A small network was shown many inputs. Here are its activations along a few directions, one row for each input.
Each table varies a few parts of the input and shows all the possible inputs, shuffled.
A made-up example of a description, with smaller parts first: ring(8) and (point or line(9) or (values(2) and line(6))).
Shared parts are said once, and a part with two or three values counts as separate values.

Other details of the inputs vary at random and push rows far along two fixed directions, the same in every table; ignore that.

Rows:
x1: [ -3.1 -14.9  23.8  -7.4  13.5  20.0 -16.8   7.0  20.8 -38.7  35.9 -56.9
  48.8  60.4]
x2: [-27.0 -53.3  35.3  -4.1  52.9  39.1  20.2 -43.0   2.2 -48.3   6.0   4.3
  33.0  29.9]
x3: [-41.8 -33.5  29.8  -7.9  43.7  36.8  18.2 -40.4 -14.3 -55.3 -18.0 -18.2
  32.6   0.9]
x4: [ -3.3 -12.5  15.0  -3.9  12.4   8.7  19.0 -18.8   0.9 -17.9  12.4   3.1
  -2.0  15.9]
x5: [  2.4   0.6  -0.6 -18.0 -26.4 -17.9   9.3   8.4  15.1   1.0   1.7  -3.9
 -15.8  14.7]
x6: [-21.8  -5.1  10.8 -10.4   9.5  10.3  26.8 -10.2  -0.9  -3.4   3.8   4.5
   8.5  16.5]
x7: [ -5.2  -5.2  -9.8   3.4  32.4  -2.3  -1.4 -22.6 -27.0  -6.1 -30.2  -1.2
   4.0 -33.3]
x8: [-17.9   1.2   0.8  10.9  42.6  -6.8  -5.6 -31.4 -16.8  13.5 -20.9  21.6
  -7.0 -16.4]
x9: [  9.4 -21.2   0.6 -22.9 -46.8 -13.3   1.8  30.9  42.3  -0.3  12.8  -2.9
  -8.0  33.5]
x10: [-10.1  -8.4  -5.2   5.6  31.1  -5.6  -3.7 -25.7 -25.6   0.8 -24.7  -2.5
   4.4 -36.7]
x11: [ 18.0 -12.9  12.5 -11.3 -46.3   0.8  -4.7  25.7  41.3   1.0  19.5  12.1
  -5.9  31.4]
x12: [ 19.8  52.8 -33.0  16.9 -20.1 -29.5  -9.7  21.4 -19.7  39.1 -18.4  10.8
 -46.5 -47.6]
x13: [ 15.7  -7.1   7.0  -3.5 -49.1  10.5  11.5  36.4  27.4 -14.2  31.3 -11.1
 -10.3  12.2]
x14: [-12.9 -13.0   0.3 -13.1  16.2  -3.7   7.3 -23.9  -7.0 -13.7 -14.8   2.8
   1.4   9.1]
x15: [ -0.6  10.4  -9.5   6.3 -21.2   5.2  -6.6  23.1   4.9   1.2  -6.0   4.4
 -16.1  -8.5]
x16: [ 30.0  32.8 -38.8  27.0  39.1 -24.8  -5.7 -23.9 -55.2  32.5 -26.2  18.6
 -27.0 -71.3]
x17: [  7.6  22.6 -21.7  16.9   8.7 -10.7 -12.0   6.3 -18.8  21.3 -24.4  13.8
 -21.5 -39.1]
x18: [ 12.6  -6.7  10.7  -2.4 -23.5  -8.2  -8.3   4.1  21.0  14.3  12.2  16.4
  -7.8   9.4]
x19: [ 36.9  53.0 -26.3  15.2 -25.2 -28.1 -12.2  10.0 -24.2  37.6 -12.6  13.7
 -39.5 -51.8]
x20: [ 16.5  -5.9  -4.1  -5.0 -20.8  -5.6   8.4   9.1  12.7  -0.3  19.4   9.3
 -15.9  17.9]
x21: [-13.8 -22.0   6.6  -9.2  17.6  -9.1   1.9 -22.5   1.1  -1.7  -8.5   3.0
   4.7   2.5]
x22: [ -3.0  16.1   0.0  -2.0 -15.3 -10.1   2.5  10.0  11.4   9.7  -2.1  11.1
 -25.5   9.1]
x23: [ -0.2   3.2 -10.5  -2.9 -30.6   6.9  12.5  30.2   4.4   6.0   8.5   0.7
   0.7  -1.9]
x24: [ 19.3  49.3 -32.3   9.2  28.4 -47.3 -33.9 -11.7 -30.9  21.9 -14.0 -42.8
  11.1 -11.1]
x25: [  0.0  -7.8  -1.8 -18.3 -48.0   0.3  16.7  35.3  32.1   8.7  24.2   5.6
  -3.6  36.8]
x26: [ 15.9  -5.9  10.2 -12.6 -52.3   2.1  -2.8  24.1  36.3  -3.1  20.9  10.6
 -10.1  33.9]
x27: [ 42.1  38.4 -41.6  16.8 -17.4 -29.6  -6.1  14.4 -27.6  34.6  -3.0  12.2
 -40.9 -48.2]
x28: [-17.3   2.4  -1.7  18.9  37.5   6.1  -9.0 -19.5 -24.6   5.5 -24.8  10.0
  -1.6 -36.9]
x29: [ -2.3 -27.4  12.2   7.7   7.7  19.2   4.6  -3.9   3.4 -15.4  13.5  -2.9
  11.1  -7.1]
x30: [ -3.0  10.0  -3.8  -2.6 -29.6   4.8  18.3  27.6   3.8   6.9   9.3  -4.2
  -2.5  -5.2]
x31: [  5.4  33.6 -14.2  -3.2   4.0 -16.0 -19.7  19.0  -2.1  14.2  18.2 -43.4
  31.3  23.1]
x32: [-16.1  -0.9  -5.3   3.2  40.6  -6.9  11.8 -31.5 -24.8  24.2 -11.6  18.7
   5.5 -17.9]
x33: [ 16.4   9.8  -2.6   4.3 -26.3   7.4  -8.4  11.2   0.6  -0.7  -0.3   6.8
  -8.8 -12.7]
x34: [ -2.8   4.3  -2.7  -4.1 -21.2  -4.3  -2.6  15.8  18.3   4.0   0.5  13.8
 -19.0  19.2]
x35: [ 14.7  15.4   6.2  -3.7 -22.5  -9.1   0.8  -0.3   7.7   8.5   4.7  13.3
 -18.0   5.6]
x36: [ -0.5   1.3   4.6  16.7  30.6   8.2 -10.5 -29.8 -26.9   3.9 -18.1  12.4
   5.8 -40.1]
x37: [-45.1 -37.6  32.3  -1.0  61.3  36.6   8.6 -42.7  -1.1 -39.6 -18.1  11.2
  27.9  23.0]
x38: [  6.6 -13.4  -3.3 -16.4 -56.5   0.8   0.1  40.3  30.7 -13.3  10.7 -14.4
  -5.8  15.2]
x39: [-21.7  -9.8  35.8   0.8  50.6  32.1 -24.1 -33.9  -6.0 -46.3   5.2 -50.5
  65.9  47.0]
x40: [-11.1   2.7 -10.2   1.3  41.4  -4.5  14.0 -27.8 -26.4  18.4 -17.5  19.5
   4.5 -14.3]
x41: [ 18.2 -12.0  10.5  -3.4 -50.8  14.8  -8.5  36.7  35.0  -7.7  16.4   0.6
   0.0  10.7]
x42: [-15.4   1.0  -7.0  12.2  35.5   4.7   9.3 -19.2 -33.3  15.5 -15.7   8.6
  11.9 -38.5]
x43: [ -3.4 -29.2  14.7   0.1  15.5   6.2   8.6 -17.8   8.1  -7.1  16.3   8.6
   5.5  12.6]
x44: [-14.4 -16.6   3.9  -0.9   5.6  22.0  14.7   8.3  -0.6  -8.0  -0.4   0.3
  20.2  -2.9]
x45: [  6.4  21.3   2.4  -3.6 -28.2  -9.9 -34.5  45.2  32.2  -3.4  26.9 -47.7
  20.5  50.8]
Description of these inputs: values(5) and (point or (values(2) and line(4))).
Question: Changing only the values(5) part turns x25 into x34. The same change can be made to x44. Which row results?
Answer: x17
Question: Changing only the values(5) part turns x30 into x19. The same change can be made to x6. Which row results?
Answer: x35
Question: Change only the values(2) part in x4. List by row number the other rows that result.
Answer: x13
Question: Change only the values(2) part in x5. List by row number the other rows that result.
Answer: x3
Question: Start at x13 and move only the line(4) part, one step at a time. The first step leads to x27. Which rows follow, in order?
Answer: x16, x29
Question: Change only the line(4) part in x41. List by row number the other rows that result.
Answer: x19, x33, x36
